Each row below holds a small network's activations on one input, seen along a few directions.
In each table, some parts of the input vary, and every possible input appears once, in random order.
Descriptions start from the smaller parts, as in this example, which fits no table here: one of 6 places along a line, together with either a single point or one of 9 places around a ring or (one of 2 separate values, together with one of 8 places around a ring).
Shared parts are said once, and a part with two or three values counts as separate values.

Table:
row 1: [ 12.8   1.7  -9.0 -36.5 -14.3 -18.9 -16.0  25.7  19.6 -36.2 -23.6 -23.3
  24.9]
row 2: [  5.0 -17.2   2.2 -19.6  -7.7 -47.0   3.4  -5.1   6.2 -49.5 -45.5  -4.8
  22.9]
row 3: [ -2.5 -49.4  86.5 -29.8 -18.6 -15.6 -59.0  53.1 -69.3 -23.3  12.0  11.6
 -43.9]
row 4: [ 12.3  16.1 -14.9  35.5  44.5  29.9  22.1  -0.6  24.4 -19.5  16.9   0.2
   5.5]
row 5: [ -8.2  12.9 -17.0 -20.6 -17.8  -4.1  -2.7 -23.5  24.3  51.1   9.8  10.3
   8.9]
row 6: [  6.6  -8.7 -16.3 -33.1   4.0 -11.5 -12.8  17.5   4.7 -41.7 -46.2  -9.9
  25.0]
row 7: [ -7.1 -21.5 -14.5 -19.2 -36.1 -34.7  11.4  14.7  -4.1 -19.9 -29.6  -1.2
  38.5]
row 8: [ -4.2 -28.0  71.1  -1.8  -7.4  34.3 -56.8   5.2 -62.3  52.8   7.9  26.7
 -75.3]
row 9: [-19.0  16.2  -5.0  -3.5  19.0  25.8  -8.3 -28.5  26.2  28.1 -31.6 -11.3
   4.0]
row 10: [ -4.7  11.4   5.5   0.3   7.5  -0.8   3.9 -53.5  19.8  20.5 -30.6  -1.9
   5.2]
row 11: [ -6.9  20.7 -12.7   5.4 -16.0  14.7 -17.0 -10.4  40.1  39.9 -13.6 -18.1
   2.0]
row 12: [ -5.9  14.9 -22.4  41.0  15.4   5.3  41.5 -10.7  -4.7  -3.7  39.7   8.0
  19.9]
row 13: [  7.3 -25.4  47.2  43.3  15.9  30.2 -17.0  36.5 -78.6   5.8  55.6  26.6
 -83.5]
row 14: [ 20.1  36.7 -19.4  29.5  22.9  23.5  17.9   5.2  25.1 -11.2  37.4 -14.3
   2.0]
row 15: [ -0.4 -11.9 -15.3 -44.7 -39.2 -38.9   5.4  31.0   9.7 -16.9 -12.5   1.2
  23.2]
row 16: [  6.3  16.7 -32.9  20.4  -1.5   4.0  36.3   6.1  12.4   4.8  45.0   8.9
  -3.3]
row 17: [-20.1  13.1 -17.0  -3.7 -13.2   6.9   5.9 -42.7  -1.4  41.0  -8.8   1.6
  20.7]
row 18: [  8.5   1.6 -15.9  37.0  42.8  -3.2  41.9 -19.7   7.9 -22.0  17.5 -10.6
   3.2]
The inputs of row 1 and row 14 match in every part but one. If row 6 is changed in the same way as row 1 into row 14, which row does it become?
Answer: row 4
What is each input in this table made of?
Answer: one of 3 separate values, together with either a single point or one of 5 places around a ring
Change only the choice among 3 separate values in row 17. List by row number the other rows that result.
Answer: row 7, row 12
List by row number the other rows that have the choice among 3 separate values in common with row 11.
Answer: row 5, row 8, row 9, row 10, row 17

Table:
row 19: [ -3.7 -10.8  29.5 -29.0 -16.2   0.2 -48.4  -6.8 -12.5  15.9 -30.2  -2.3
 -15.9]
row 20: [ -7.3  12.2  -1.6  29.6  15.0  22.5   8.4 -25.5   8.5  36.6   8.7   0.3
 -14.6]
row 21: [  7.1 -16.4  14.3 -20.0 -15.8 -21.1 -13.1  27.6 -27.0 -28.0   3.4  10.8
  -4.4]
row 22: [ -6.5  17.7   1.0  25.3  18.3  28.8  -4.2 -31.5  15.8  44.4   0.3   1.1
 -22.1]
row 23: [  0.1 -20.1  16.5 -32.0 -26.2 -10.8 -18.6  26.9 -22.3   5.5  -0.5  12.5
 -10.9]
row 24: [  9.2   8.6 -10.3  42.3  32.2  15.6  32.5   8.8   7.7 -32.3  31.8 -10.0
  -1.3]
row 25: [-8.0 13.8 -6.2 22.3  0.2 12.5 25.2 -7.4 -2.1 28.9 37.8  5.7 -9.1]
row 26: [ -2.5  24.8 -74.5 -35.3 -10.8 -43.4  35.0 -27.9  71.3 -21.0 -59.1 -27.5
  91.1]
row 27: [  6.3  16.6 -10.8  25.0  11.7  13.1  26.9  -3.3  -2.0  -2.5  41.2  12.5
  -6.2]
row 28: [ -6.6 -23.1  24.8 -19.9 -12.2  -4.0 -33.6   6.6 -18.0  11.0 -28.9   3.4
  -8.0]
row 29: [ 11.8 -23.5  17.3  -8.3   3.9 -13.3 -10.1  32.4 -19.5 -58.5  -4.6  -6.5
   1.5]
What is each input in this table made of?
Answer: either a single point or (one of 2 separate values, together with one of 5 places along a line)
Change only the choice among 2 separate values in row 25. List by row number the other rows that result.
Answer: row 23

Table:
row 30: [  3.1  -2.6  -2.9   5.1  10.8 -30.2   5.5  -5.7  -1.6 -47.2 -20.1   2.2
  21.9]
row 31: [ 14.4   9.3  -9.3  -3.5  18.4   9.1 -23.5   7.9  25.8 -42.2 -37.1 -30.4
   1.1]
row 32: [  0.7  28.3  -6.8  19.7  36.1  43.1   7.8 -23.5  25.5  17.9  -2.2 -26.6
 -17.1]
row 33: [ 13.4 -19.1  -2.2   5.4  23.7  -5.8 -12.4  10.3  20.4 -38.1 -30.5 -13.5
  18.0]
row 34: [  0.2  -8.9 -13.7  -5.4   3.9 -25.6  35.0  29.4   1.1 -35.5  -8.2  -5.2
  18.2]
row 35: [ -8.2 -11.2  45.9  33.5  16.8  30.7 -35.9  11.0 -58.0  22.6  55.7  30.9
 -74.7]
row 36: [  1.7   3.4 -10.8 -29.3 -14.6   7.8 -36.5 -25.4  35.4  19.3 -35.7 -29.4
  -2.2]
row 37: [ -8.0  -3.8 -17.7 -25.0 -31.6 -28.0  11.4  -3.4   5.5  29.1  -7.3  -0.5
  20.7]
row 38: [  8.5 -36.7  73.8  -2.4  -2.6   7.4 -43.0  50.6 -60.5 -44.4  13.0  16.3
 -43.0]
row 39: [ -3.5  12.8 -18.6 -43.5 -37.7 -20.6  24.7  21.9   8.7  30.8   4.5  13.7
  27.5]
row 40: [  1.7  -2.2  -2.6 -20.5  -8.1  -0.4 -22.5 -19.9  19.6  25.7 -43.9   3.6
  21.7]
row 41: [-17.0 -12.8 -11.1 -21.6 -22.9 -20.7  -2.9 -35.7   0.0  15.1 -25.3  -0.8
  23.6]
row 42: [-12.1  19.1  -6.0  46.2  34.3  17.4  10.7 -22.8   9.3  22.4   3.4 -15.9
  -2.8]
row 43: [ -8.2   9.4  -5.1  37.0  14.4  16.9  32.6 -48.2  -4.2   6.2  15.4   0.0
   9.6]
row 44: [  4.4  28.0 -31.5  18.1   0.7   7.7  49.8  12.6  14.2  21.9  51.2  19.7
  -4.4]
row 45: [ -6.3 -22.5  68.1 -27.3 -31.9  -5.2 -66.2  16.7 -50.1  28.3   9.6  32.0
 -44.5]
row 46: [ 18.1  -4.3 -30.0 -16.1 -13.7 -19.7  33.0  45.5   7.6 -38.4  17.8   5.6
  16.9]
row 47: [ -2.8  14.0 -19.5  29.6   4.0  16.2  32.5 -21.4   1.2   6.5  39.7  -1.9
   9.5]
What is each input in this table made of?
Answer: one of 3 separate values, together with either a single point or one of 5 places along a line
The inputs of row 38 and row 45 match in every part but the choice among 3 separate values. If row 34 is changed in the same way as row 38 into row 45, which row does it become?
Answer: row 37
List by row number the other rows that have the choice among 3 separate values in common with row 47.
Answer: row 32, row 35, row 42, row 43, row 44
Change only the choice among 3 separate values in row 41. List by row number the other rows that result.
Answer: row 30, row 43

Table:
row 48: [ 17.1   8.0   3.9   2.9  21.8   0.0 -19.6  -6.4  24.5 -40.7 -24.9 -30.4
   2.7]
row 49: [ 15.0  -7.8  -4.5 -17.9  -7.2 -13.1   5.7  41.5   5.4 -49.2   2.3 -10.4
  17.3]
row 50: [-11.0   5.1  -4.3 -14.7  -7.3 -14.6  -6.9 -43.3  22.5  22.7 -44.4  -8.2
  13.9]
row 51: [-13.9  49.3 -73.2  29.5  11.6  11.5  73.4 -42.9  53.0  42.6  34.7   1.6
  45.5]
row 52: [ -1.4   8.2  -6.8 -42.7 -45.3 -26.0  -1.9  -1.2   0.2   4.7   1.0  -1.1
  29.1]
row 53: [ -9.9  20.6  -5.3 -23.5 -17.9  -3.9 -24.9 -31.5  26.1  23.7 -30.3 -17.2
  10.7]
row 54: [ -0.8  -7.5  39.9  24.4  18.8  20.6 -15.7 -26.8 -24.5  23.1   7.2   1.9
 -45.6]
row 55: [ 11.1 -18.3  -1.5   0.6  -3.1 -33.8  15.8  12.1 -13.7 -50.2  -1.4  -4.8
  10.8]
row 56: [ -6.4  -0.5  33.5  17.5   7.2  35.8 -24.5   0.4  -4.7  25.7  10.5  -2.1
 -43.1]
row 57: [-14.9 -11.8 -12.1 -33.5 -27.9 -26.7   8.4   0.4 -10.0  10.5  -9.8  21.9
  34.4]
row 58: [ -9.0  -5.8 -24.7 -44.6 -28.9 -22.0   4.3  17.4   1.5  17.3  -8.8  13.3
  20.6]
row 59: [ -5.4  12.6  -7.1 -22.6 -15.3   5.6 -22.5 -15.1  37.4  33.1 -34.5 -11.8
  16.2]
row 60: [ 12.8  -0.6  -2.8  -9.5 -11.4 -26.9   1.6  27.2  -1.4 -57.0   6.4 -11.4
  14.7]
row 61: [  4.9 -19.3  -5.2  -8.5   6.0 -20.0  13.9  24.8 -18.8 -44.9  -4.5   2.2
  21.6]
row 62: [-10.0 -21.6  24.9   5.2  -4.9   2.5   1.1  17.6 -50.5   6.8  32.5  31.0
 -19.9]
row 63: [ 13.8 -15.6 -15.9 -10.2   5.1 -20.5   6.1  46.8  -5.5 -44.6  -2.8   1.2
  10.9]
row 64: [  5.1  -9.3   3.5  17.7  25.7  -8.5  -1.0 -19.3  15.8 -38.2 -34.5 -20.5
  -3.5]
row 65: [ 10.4  -7.0 -10.4   4.0  33.1   6.8 -11.0  12.3  20.9 -25.4 -33.9 -17.0
  -4.6]
row 66: [ -4.2  39.7 -29.7  77.2  34.5  43.4  63.9 -26.7  10.9  42.6  80.1  12.2
 -11.0]
row 67: [ -7.5   5.6 -10.6 -42.0 -45.5 -18.2   1.7  13.6   9.5  19.8  -2.6   0.4
  25.3]
row 68: [ -6.6  -6.2  -9.5 -27.3 -36.9 -37.2   7.9 -12.9  -5.5   7.2  -8.8   7.2
  27.4]
row 69: [ -8.5  -9.9  31.1  23.7  23.7  29.0 -23.8 -11.2 -30.0  26.5   4.5   9.8
 -35.9]
row 70: [  4.1  -7.6   3.7  14.7  34.6   0.4  -7.3  -2.2  11.2 -31.0 -37.9 -12.7
  12.0]
row 71: [  5.0 -15.4  15.4  -2.5  -4.7   8.4  -3.6  34.3 -34.8  10.8  31.8  30.7
 -27.4]
row 72: [ 11.5  -2.5   4.5   6.9  18.5  14.7 -15.5   8.3  26.2 -32.1 -23.8 -28.2
  -0.6]
row 73: [ -2.4  -1.6 -14.2 -22.9  -1.0   6.0 -17.6 -14.1  24.6  33.5 -38.0  -1.3
   6.3]
row 74: [ 10.7  45.1 -62.6  60.3  50.1  17.2  80.3 -15.6  47.0 -19.7  36.4 -19.4
  31.2]
row 75: [  2.2  -5.3  27.2   2.9 -22.6  12.6 -10.6  32.7 -34.9   9.6  39.9  15.8
 -29.9]
row 76: [  2.7  -0.2  29.5   1.5 -20.7   0.9 -12.4  18.2 -39.3  -2.4  43.2  13.8
 -27.2]
row 77: [  3.0   5.3  36.8  18.5   6.1  30.5 -31.6 -15.4 -13.9  12.9  13.6  -0.6
 -42.9]
row 78: [-13.6   1.3  -8.5 -13.3  -3.4  -1.2 -17.4 -31.3  12.8  33.6 -43.5  -0.5
  18.6]
row 79: [ -2.3  -9.9  24.1  14.4  24.5  32.6 -21.3   4.3 -14.3  25.3   6.3  11.1
 -48.8]
row 80: [ -2.0 -17.1  30.8  13.7 -17.0  -5.9   5.1   4.0 -47.5   3.2  34.2  23.7
 -28.7]
What is each input in this table made of?
Answer: one of 3 separate values, together with either a single point or (one of 2 separate values, together with one of 5 places around a ring)
The inputs of row 68 and row 55 match in every part but the choice among 3 separate values. If row 58 is changed in the same way as row 68 into row 55, which row does it become?
Answer: row 63
Change only the choice among 3 separate values in row 56. List by row number the other rows that result.
Answer: row 59, row 72
